Each row below holds a small network's activations on one input, seen along a few directions.
In each table, some parts of the input vary, and every possible input appears once, in random order.
Descriptions start from the smaller parts, as in this example, which fits no table here: one of 3 separate values, together with either a single point or one of 11 places around a ring or (one of 4 places along a line, together with one of 8 places around a ring).
Shared parts are said once, and a part with two or three values counts as separate values.

Other details of the inputs vary at random and push rows far along three fixed directions, the same in every table; ignore that.

Table:
r1: [ 16  13 -16  -3  30  -4 -21   3 -36  -3  -1  36 -14  44 -34]
r2: [-24 -31 -12  44 -11  10  21  36  11 -22 -34 -13  12 -39 -14]
r3: [-57  61  26 -44 -17  14 -11  -8  24  -5  37 -28  -7 -12  27]
r4: [ 20  15 -16  -7  47 -11   4   4 -33  23  19  24 -10   7 -43]
r5: [-13  26 -42  -8  33 -21   8  17 -39 -11  20   4 -21  15 -36]
r6: [-11  43  28 -46 -19  13 -39 -37  23   6  21 -15   4  12  37]
r7: [-23 -30 -13  45 -13   5  26  29   7 -20 -35 -17   6 -44 -18]
r8: [ 23  16 -18  -7  40  -6   4   7 -29  17  17  32 -10   7 -44]
r9: [ 11 -25   3  -6   8 -14   2 -11  -4  14   3  12   2   6  -3]
r10: [-31 -50 -10  34 -17 -12  23  17  10 -21 -35  -8   2 -25  -6]
r11: [ 17 -44 -10  59  -5   2  33  -8  20  -2 -33  -4  21  -2   4]
r12: [ 77 -33  62   4 -35  20  -5 -32  28  36 -12   1  20  -3  62]
r13: [-71  58  22 -38 -13   9  -4  -6  19 -13  40 -38  -8 -17  23]
r14: [ 18  -2 -20 -11  26  -9 -18  13 -24  19   9  39  -7  34 -43]
r15: [ 75 -14  41  -4  -5  18 -14 -15   4  40   1  24  10  23  31]
r16: [ 72 -20  33  -8   2  -1 -21 -44   1  31 -10  24   6  26  40]
r17: [-43  60  -2 -51 -27  11 -19  -6  27 -14  38 -39   4 -12  28]
r18: [-16  30 -48  -7  24  -6  -3  35 -33 -18  13  11 -18  22 -45]
r19: [-50 -42 -16  36 -28  -7  20  25  11 -34 -35 -17   2 -29 -18]
r20: [ -5 -21   2  13 -32   0  16   4  26 -17 -20 -34  10 -28  42]
r21: [ 13 -11   7   4  12  -8  -5 -22 -14  -4  -6   7  -6  15   9]
Description of these inputs: either a single point or (one of 4 places along a line, together with one of 5 separate values).
- Change only the place on the line of 4 in r3. List by row number the other rows that result. => r12, r13, r15
- Change only the choice among 5 separate values in r1. List by row number the other rows that result. => r2, r14, r15, r18

Table:
r22: [-35  25 -41  19  -2   8  -1  40 -22 -38 -11   7 -14  21 -42]
r23: [  2  -9  36  13 -22  24  10  17  23  -8 -18 -28  10 -45  41]
r24: [ 43 -46   2  38 -19   6   4  15  -8  -3 -48   8   3 -19  -3]
r25: [ -2  25 -16 -53  30   2 -25 -10  26  50  50  27  28   0 -39]
r26: [ 66 -40 -22  -6  10   1  -5  21  15  40  -2  22  32 -20 -17]
r27: [ 32 -25  28   4  -1   8 -22 -30   9  19 -16  31  12  20   5]
r28: [ 26  13  11  -8  20  -3  14  -3  -8   8  13 -14  -5 -18  26]
r29: [-82  -8 -17  24   3  -3  -9  20  -6 -46 -27   5  -9  11 -38]
r30: [ 23  -5   6 -27   6 -19  -9 -30 -10  20  18  17  -9  29  11]
r31: [ 78 -22   6  46  18  16  23  26 -25  20 -21  27  -2  15 -10]
r32: [ 16 -31 -52   0  38 -20  11  40 -24  35  13  50   3   7 -86]
r33: [-54  22 -49  -7  22 -23  -9  22 -36 -47  -2  -7 -25  17 -27]
r34: [-30  59  12 -38  44  -5   2 -28  -4  15  52  -3 -11   2  -4]
r35: [-39 -18 -26   6  12 -30   4   8 -28 -26  -7   7 -22  28 -22]
r36: [ 53 -21  -1  20  -8  11 -21   8 -11   2 -27  26   5  47   9]
r37: [ -6  86   6 -49  16  11   0 -11   7  12  62 -25  -5   8  29]
r38: [ 30 -61   9  42  -1 -20  41  -4 -13   6 -25  -2  -5 -17   6]
r39: [-51  -6 -13  18 -28   8  -5  32   5 -49 -33 -20  -3 -24  -4]
r40: [  7  -9   1   6 -30   1  -6 -12  23 -19 -14 -28  13  16  58]
r41: [-34   0  53   8 -18  25   7 -11  44   1  -4 -26  17 -40  37]
r42: [  6 -19  11  18  16 -10  21 -28  -1   7  -4  -4   3 -15   3]
r43: [ 30 -64  15  52  -7  -3  29  20 -18   6 -38  19  -5 -12 -20]
r44: [ 42  22   4 -36   2  -6 -18 -31  -1  22  20  -5   0   0  26]
r45: [-42 -14  45 -21 -56  13 -27 -11  47 -12  -9 -25  15  -2  57]
r46: [  0 -20 -29  68  -2  10  36  52 -27 -30 -38   0  -9 -10 -42]
r47: [-66  73 -15 -58   2   8 -53  16  -9 -29  31  -5 -15  24 -12]
r48: [ 31  -2  19  -5   9   6 -20 -29  -1  32   1  33   4  15 -18]
r49: [ 10  16 -22 -10  45 -23  -1 -30 -34  19  19  31 -17  26 -46]
r50: [-41  33 -53  27   4   5  11  49 -33 -35  -9   5 -22   9 -68]
r51: [-79   6  -2  -7 -34 -12  19  -5  23 -28   4 -46  -6 -36  15]
r52: [ 57  23   7 -30  23  -7  -8 -24 -19  28  28   4  -4   3  16]
r53: [  8 -18  18  -6  -2  -9  -7 -47  19   8  -4   0  11   7  30]
r54: [  5 -17  23  18 -29  19   5  15  15 -12 -24 -23  10 -42  25]
r55: [ 35  47   6 -29   4   7   0 -23   3  20  39 -15   2  11  29]
r56: [  3   1  35 -25 -33  10 -17 -18  23  22  10   0   5  -5  20]
r57: [-46 -13  31 -14 -30  -1 -16 -45  51 -17  -8 -37  21  -7  65]
r58: [ 48  -4  22   3  31   6 -10 -21 -19  37   7  42  -1  18 -27]
r59: [ 74   9 -21   2  15  -8   4 -17 -25  27   8  19  -6  34  -5]
r60: [-28 -25 -56  33 -15   7  28  61  31 -17 -16 -18  28 -39 -37]
r61: [-39  65 -48 -24  15  -9  -6   8 -22 -27  31  -7 -20  31 -23]
r62: [  0 -47  19  38  -2 -14  49   5   1  -3 -19 -17  -4 -30  23]
r63: [-55  35 -22 -27  -8  -9 -10   1   3 -38  11 -32  -9 -13  13]
r64: [-20 -32  33   3 -47   9  -7  -4  32  -9 -21 -11  10 -11  33]
r65: [ 24  16  44 -26   7  12  -6  -6   2  37  30  16  -5   6  13]
- Changing only one part turns r59 into r51. The same change can be made to r36. Which row results? => r45
- Changing only one part turns r65 into r23. The same change can be made to r30. Which row results? => r63
- What do these inputs look like to the network? => one of 4 places along a line, together with either a single point or (one of 2 separate values, together with one of 5 places along a line)
- List by row number the other rows that have the place on the line of 4 in common with r27. => r25, r29, r34, r41, r42, r48, r49, r53, r57, r58
